Each row below holds a small network's activations on one input, seen along a few directions.
Each table varies a few parts of the input and shows all the possible inputs, shuffled.
A made-up example of a description, with smaller parts first: line(6) and (point or ring(9) or (values(2) and ring(8))).
Shared parts are said once, and a part with two or three values counts as separate values.
In the rows, 128 means zero.

A family of inputs:
R1: [ 54  88 155 123  63  99 137 130 117 124  74 159 137]
R2: [154 125 178 173  85  87 122 202  68 131 144 149  93]
R3: [203 174 152 170 165 127 110 216  66 119 199 126  86]
R4: [108 108 167 153  69  78 135 194  80 126 107 142  84]
R5: [165 190  66 134 217 170 147  41 199 134 163  42 176]
R6: [187 141 173 173 128  94 126 201  68 124 170 137  79]
R7: [191 155  27 125 252 129 137  75 143 135 214  48 188]
R8: [ 57 101 115  90 106 144 123  58 175 131  62 147 157]
R9: [ 44  90 133 105  81 123 125  89 147 128  75 173 156]
R10: [124 123  99  73 144 211 139  54 218 141  71 124 139]
R11: [ 94 108 109  73 117 190 124  45 196 128  79 137 153]
R12: [ 67  87 154 142  59  80 131 167 106 121 102 147 125]
R13: [217 175 136 131 177 132 109 193  81 121 204 134  90]
Describe the family of inputs behind these rows.
> values(2) or line(11)
What sort of input is R5?
> values(2)

A family of inputs:
R14: [195 140 143 170 133  68 149 160  86 134 179  86  86]
R15: [167 110 101 111 154 137 124 186 121 113 171  99 124]
R16: [ 80 172  79 171 181 117 150  59 173 122 142  56 198]
R17: [173  93  94  96 176 133 115 109 122 120 178 149 148]
R18: [124 162 170  85 121 182  74 101 141 113 133 208 127]
R19: [115 186 153 109 116 214 111  60 216 121  88 127 125]
R20: [160 121  81 119 167 166 157  65 203 136 132  60 143]
R21: [ 43  61 135  74  92  80 116  90 108 128  65 194 143]
R22: [ 32  54 135 113  30 101 125 172 109 128  92 150 148]
R23: [192 157 180 159 120 134 154 186 109 151 129 151  59]
R24: [ 82 162  97 165 165  82 112 176  93 104 182  96 173]
R25: [164 132  80 115 162 184 142  66 190 156  98  85 125]
R26: [132 140 160 107 122 192 103 184 118 104 115 151 103]
R27: [204 129 152 172 131 114 134 184  96 156 139 125  66]
R28: [114 171 150 227 146  44 136 164  72 131 186  98 129]
R29: [122 177 177 100  98 186  84 176 138  98 125 160 108]
R30: [ 38  40 134  94  57  98 118  91 115 141 101 198 177]
R31: [128 157  78 144 173 131 157  52 170 135 133  43 186]
R32: [155 143 128  95 141 170 132 194 128 127 127 152 100]
R33: [147 155 105 101 154 199 158  72 203 154  90 111 115]
R34: [123 148 139 112 139 223 132  66 191 135  78 113 115]
R35: [160 189 227 163  75 149 107 171 119 117 129 162  74]
R36: [ 39  76 133  96  63  85 124 165  99 110  56 149 113]
R37: [136 132  87 123 180  98 111  94  89 125 181 129 188]
R38: [136 122 154  91 147 186  92 111 121 116 122 198 122]
R39: [ 85 145  90 152 189  85 105  96  95 115 193 143 194]
R40: [159 131  89 103 149 105 128 171 104 109 178  86 128]
R41: [168 120 101 107 149 153 113 190 113 136 136 124 105]
R42: [164 117  83  88 171 103 120  93 105 118 185 135 151]
R43: [ 72  94 180 165  46  48 151 165  85 122  53 151  70]
R44: [170 152 209 169 102 155 125 178 100 123 116 152  67]
R45: [ 70  66 182 191   7  61 153 169  94 131  93 153 109]
R46: [150 144  72 108 163 136 160  51 181 138 138  46 145]
R47: [207 118 154 180 135  97 145 178 102 135 173 102  84]
R48: [176 105  93  97 173 149 102 113 119 139 142 175 130]
R49: [160 128 121  80 163 167 121 118 131 137 134 200 121]
R50: [ 40  92 113 102  88 108 155  50 194 145  13 119 142]
R51: [ 32  68 119 121  52 130 165  51 202 159  50 113 180]
R52: [134 149  95 141 156  95 120 176  90 110 172  83 169]
R53: [171 160 146 204 136  54 141 166  75 132 173  86 129]
Describe the family of inputs behind these rows.
> line(4) and (values(2) or line(8))
Changing only the line(4) part turns R40 into R42. The same change can be made to R52. Which row results?
> R37
Changing only the line(4) part turns R22 into R51. The same change can be made to R41. Which row results?
> R25
Which other rows agree with R45 in the line(4) part? List them by row number.
> R14, R23, R27, R28, R35, R43, R44, R47, R53
Start at R20 and move only the line(4) part, one step at a time. The first step leads to R17. Which rows follow, in order?
> R15, R47

A family of inputs:
R54: [115 130  76 103 155 149 134  54 181 131 128  93 178]
R55: [ 90  99 125  84 108 167 122  78 168 130  82 163 138]
R56: [125 136 110  81 140 190 125  64 193 133 105 128 144]
R57: [ 54  86  90  99 114  96 139  81 143 129  94 129 179]
R58: [145 150 106 104 167 195 136  57 199 142 107 118 141]
R59: [ 77  92  91 105 129 119 137  68 156 126 114 122 178]
R60: [ 69  93 127  79  96 145 122  85 157 132  63 169 137]
R61: [167 140 146 170 141  65 117 207  43 121 197 123 110]
R62: [169 135 145 185 135  68 123 207  55 125 184 111 101]
R63: [119 144  77 112 171 151 141  53 184 129 119  75 164]
R64: [191 142 181 154 104 128 131 213  91 130 141 146  59]
R65: [176 136 140 183 131  69 144 206  66 133 180 102  95]
R66: [185 141 185 156 108 127 112 214  80 123 145 154  64]
R67: [ 68 107 153 184  67  46 149 163  92 127 115 113 137]
R68: [ 88 115 195 157  48 104 134 163 110 125  81 155  92]
R69: [ 91 112  76 107 149 145 134  61 163 128 114 103 182]
R70: [183 146 186 142 116 124 105 214  66 118 159 164  72]
R71: [101 119 109  87 129 192 123  83 182 132  86 141 149]
R72: [177 151 177 140 124 124 100 221  64 114 171 177  77]
R73: [137 148  75 122 183 156 144  42 183 139 129  84 168]
R74: [162 146 139 169 147  66 112 212  41 118 207 140 115]
R75: [126 148 107  93 155 190 132  69 200 131  97 107 136]
Changing only one part turns R59 into R55. The same change can be made to R57. Which row results?
> R60
Describe the family of inputs behind these rows.
> values(2) and (point or line(4) or line(6))
Change only the values(2) part in R74. List by row number the other rows that result.
> R72

A family of inputs:
R76: [190 160 122 124 176 147 114 153 110 126 176 130 113]
R77: [163 145 112 161 159  97 137 153  99 130 179  93 132]
R78: [107 109 163 115  90 131 111 161 105 121 104 180 106]
R79: [ 67 145  85  95 158 169 119  36 194 120 109 113 198]
R80: [126 111  98  99 128 167 154  82 193 142  81  94 131]
R81: [ 87 100 150 149  78  79 134 158  98 126 111 143 124]
R82: [100  96  75  75 149 157 138  26 189 142  94 128 173]
R83: [184 168 135 142 162 156 123 138 132 129 161 115 110]
R84: [ 87 119 167 152  72 100 137 141 120 126  91 139 112]
R85: [103 120 175 129  77 136 122 144 127 124  92 164 105]
R86: [167 161 129 168 155 118 138 137 121 131 157  88 119]
R87: [180 140 107 133 172 112 120 163  91 124 190 115 122]
R88: [103  91 146 122  88  95 116 172  86 122 120 163 119]
Describe the family of inputs behind these rows.
> values(3) or (values(2) and ring(5))
Start at R78 and move only the ring(5) part, one step at a time. The first step leads to R88. Which rows follow, in order?
> R81, R84, R85
Change only the ring(5) part in R87. List by row number the other rows that result.
> R76, R77, R83, R86

A family of inputs:
R89: [ 62  46 124 107  77  53 116 149  67 122 115 183 147]
R90: [195 167  75  91 216 200 139  31 200 143 146  91 142]
R91: [192 176 151 167 150 117 115 200  76 125 177 126  94]
R92: [ 78 101 109  62 112 186 139  12 227 146  42 156 150]
R93: [225 147 158 132 149 163 113 213  95 130 170 148  66]
R94: [184 177  91 105 217 196 107  57 164 130 170 115 153]
R95: [102 111 191 112  53 133 117 195 102 117  86 181  76]
R96: [209 169 157 135 151 139 117 217  86 117 180 131  71]
R97: [ 73  90 168 177  61  58 154 149  95 135  90 136 112]
R98: [ 26 105 113  90 104 144 120  72 172 116  78 159 184]
R99: [ 64  84  85  83 106 157 161  30 221 138  39 100 169]
R100: [ 63 107 130  69 111 177 115  36 190 128  55 173 164]
R101: [188 161 147 188 143  81 134 178  78 129 198 104 114]
R102: [ 82 102 183 167  46  73 138 154  94 128 105 154 118]
R103: [191 170 147 179 156  97 117 192  81 119 193 105  97]
R104: [167 112  89 133 178  63 114 177  47 125 213 128 141]
R105: [178 149 133 198 158  66 149 173  79 137 184  86 109]
R106: [ 81 112 184 160  57  90 119 171  93 117  97 154 100]
R107: [148 175  75 125 210 160 114  95 145 116 193  96 175]
R108: [176 149  50 114 207 171 159  49 195 138 141  41 161]
R109: [126  92 190 111  58 157 114 193 110 129  80 194  69]
R110: [ 85 117 183 142  54 110 120 177  96 125  82 176  99]
R111: [147 161  51 128 201 147 136  87 166 131 175  37 177]
R112: [ 29  93  88  97  95 135 141  64 192 130  66  98 185]
Describe the family of inputs behind these rows.
> values(2) and (point or ring(5) or line(6))
Changing only the values(2) part turns R94 into R100. The same change can be made to R107. Which row results?
> R98
Change only the line(6) part in R105. List by row number the other rows that result.
> R91, R93, R96, R101, R103
Start at R97 and move only the line(6) part, one step at a time. The first step leads to R102. Which rows follow, in order?
> R106, R110, R95, R109
Change only the values(2) part in R89. List by row number the other rows that result.
> R104

A family of inputs:
R113: [165 153 105 157 164 106 144 123 130 134 162  78 132]
R114: [ 76  98 143 143  80  90 151 121 136 134  86 129 128]
R115: [161 147  99 147 160 135 143 111 150 133 154  67 146]
R116: [ 79  99 155 139  73  75 131 156  93 125  95 145 116]
R117: [231 178 179 152 153 167 117 204 100 125 171 133  51]
R118: [ 68  98 106  53 114 184 119  58 193 124  66 155 156]
R119: [169 152 116 156 167  93 134 159  88 124 176  91 117]
R120: [156 153  70  70 199 194 121  65 187 130 140 110 161]
R121: [141 127 220 135  51 148 119 204 102 127  81 194  49]
R122: [ 79  95 117  85 109 164 123  54 182 133  65 152 150]
R123: [ 92  88 161 129  72  79 110 180  64 122 133 190 123]
R124: [ 81  98 151 142  79  87 121 180  83 126 112 168 123]
R125: [ 79  97 133 137  76 120 148 107 156 132  84 115 142]
R126: [148 169  93 135 185 149 137  82 156 132 158  89 154]
R127: [ 60 116 133 119  95 136 133  77 165 125  78 135 155]
R128: [182 139 126 146 161  95 107 181  65 116 210 135 123]
R129: [166 147  81 100 197 177 128  61 174 139 140 107 154]
R130: [173 150 115 158 170 104 119 182  80 123 192 112 124]
Describe the family of inputs behind these rows.
> values(2) and (point or line(8))
Changing only the values(2) part turns R118 into R120. The same change can be made to R121. Which row results?
> R117
Change only the values(2) part in R113. List by row number the other rows that result.
> R114
